These are the activations of a small neural network, seen along a few directions. Each row is one input.
In each table, some parts of the input vary, and every possible input appears once, in random order.
Descriptions start from the smaller parts, as in this example, which fits no table here: one of 5 places around a ring, together with either a single point or one of 9 places along a line or (one of 2 separate values, together with one of 6 places along a line).
Shared parts are said once, and a part with two or three values counts as separate values.
In the rows, 128 means zero.

Other details of the inputs shift rows strongly along two fixed directions, in all tables alike. That doesn't count.

Table:
R1: [164 138 100 110 155  98 126 136 111 146  79  95]
R2: [110 126 168 111 105 153 116 119  95 117 121 163]
R3: [144 125  99 108 134 130 139 141 153 126  66  86]
R4: [115  93 159  93 118 152 115 125 153 107 147 152]
R5: [172 134  94 109 133 133 147 141 140 156  89  85]
R6: [113 114 172 110  99 133 124 115  90 133 128 157]
R7: [107 138  81 201 138 111 117 139 164 146 198 140]
R8: [105 178  95 232 125  85 131  98 133 130 151 135]
R9: [193 142  95 133 124 119 153 124 136 116  88  85]
R10: [ 89 134 158  92 106 149 128 129 102 109 127 160]
R11: [112 133  86 212 133 101 108 148 162 135 192 147]
R12: [116 106 173 108 138 142 117 133  98 113 127 159]
R13: [152  98 153 106 105 144 140 104 126  95 165 159]
R14: [152 130  97 102 140 139 144 130 151 146  81  76]
R15: [118 114 173  96 138 139 136 129  97 143 150 153]
R16: [144 127 188 114 125 124 143 100 112 105 141 165]
R17: [154 162  92 103 123 103 126 119 115 157  80  67]
R18: [163 125 105 122 131 132 129 145 140 128  69  91]
R19: [140 149  93  98 168 118 131 121 126 147  84  73]
R20: [103 133 105 225 132 111 128 163 143 139 171 143]
R21: [ 93 106 166  94 141 139 128 131 107 109 129 153]
R22: [ 91 135 167  88 104 146 128 121 101 123 145 139]
R23: [134  95 163 104 114 153 109 130 140 110 148 156]
R24: [ 86 136  90 199 144 119 108 129 176 136 197 131]
Each input here is: one of 4 places along a line, together with either a single point or one of 5 places around a ring.
- Changing only the place on the line of 4 turns R8 into R16. The same change can be made to R17. Which row results? => R15
- Which other rows agree with R5 in the place on the line of 4? List them by row number. => R3, R9, R14, R18, R20
- Which other rows does R21 become when the place on the ring of 5 takes its other values? List them by row number. => R1, R12, R15, R19
- A walk changes only the place on the ring of 5. It starts at R4 and steps to R24. List the rest of the walk in order. => R7, R11, R23
